Each row below is a small network's average activation on inputs in which a field has the value named, seen along a few directions.
Values that are neighbours, or in one group, have similar rows; names and order tell nothing.
(in the rows, 500 means zero)
Random noise pushes rows far along 11 fixed directions. That doesn't count. These rows show it; they differ only by the noise:
[533 444 540 606 595 509 385 314 511 809 497 640 560 441 735 321 336 423
 389 441 280 576]
[413 428 482 590 456 342 489 472 279 580 569 501 432 488 504 526 342 455
 534 572 342 487]
[631 537 505 719 501 355 371 523 531 477 543 368 479 495 642 586 566 416
 534 466 528 578]
[714 351 511 670 378 460 460 402 485 610 558 418 561 581 581 445 648 622
 353 445 355 758]
[359 648 505 385 702 407 476 473 636 631 477 448 415 569 709 397 406 372
 562 420 637 624]
[564 480 544 479 631 513 342 563 506 511 432 630 504 387 629 458 425 462
 425 539 363 466]
[458 476 510 317 695 375 404 521 494 561 314 554 506 414 641 549 308 525
 473 436 398 605]
[427 532 570 588 512 570 490 462 339 576 453 623 514 470 610 426 520 390
 452 584 433 413]
[447 679 518 445 681 507 434 541 594 538 510 574 399 493 545 556 446 301
 636 595 630 331]
[544 536 526 691 358 500 572 494 450 461 576 487 502 503 485 547 624 371
 572 611 459 577]
[579 396 496 418 441 391 507 600 471 424 488 353 500 568 572 553 500 553
 419 442 534 670]
[593 532 527 634 402 520 522 553 516 408 618 440 414 623 452 388 882 581
 480 637 457 730]
[533 501 499 606 396 613 551 534 465 409 490 381 605 525 613 457 562 423
 452 413 663 447]


Field RAKAL:
dabo: [511 421 454 552 514 476 463 505 500 456 431 502 565 380 540 467 431 572
 492 388 360 633]
kozur: [402 647 484 729 470 621 572 439 541 443 505 544 533 425 439 437 649 442
 642 464 504 508]
tago: [277 668 574 535 626 529 505 379 468 631 438 558 469 537 574 315 653 501
 463 519 585 448]
sen: [528 470 550 621 373 618 464 565 542 471 739 599 450 475 514 251 479 376
 368 554 433 368]
seb: [751 442 539 444 324 583 603 450 710 452 498 452 595 581 316 675 733 643
 446 489 563 636]
vum: [373 404 493 415 506 378 418 595 458 508 689 504 374 478 525 329 217 491
 427 566 429 402]
nukon: [307 472 456 510 398 473 612 564 343 466 711 547 323 580 329 312 533 521
 548 634 376 537]
fava: [470 393 423 666 359 487 537 468 350 462 582 411 548 490 452 431 444 558
 532 497 400 510]
fipo: [322 499 497 417 474 515 570 562 476 406 560 619 435 393 366 374 361 475
 521 583 390 423]
gito: [331 417 538 513 483 398 440 469 287 556 481 545 504 458 616 232 430 641
 320 521 251 611]
taba: [433 536 551 562 469 516 530 422 428 523 429 557 531 446 519 522 537 475
 490 435 478 454]
vadum: [459 567 518 348 600 442 459 496 538 567 500 536 435 553 434 591 476 525
 544 625 591 373]
pef: [444 481 458 422 470 513 601 573 409 344 382 553 584 358 398 639 389 480
 601 539 421 480]
toz: [484 378 421 478 444 513 513 500 514 491 646 453 406 547 352 395 409 630
 477 444 441 445]
bobi: [388 684 462 394 627 666 623 381 702 615 502 545 481 609 443 414 552 449
 663 480 679 465]
The values of RAKAL form a line.
Name the neighbours of kozur, in listed order.
Answer: nukon, toz
Name the neighbours of bobi, in listed order.
Answer: dabo, pef
Name the neighbours of sen, in listed order.
Answer: fipo, taba
Name the neighbours of tago, in listed order.
Answer: seb, vum
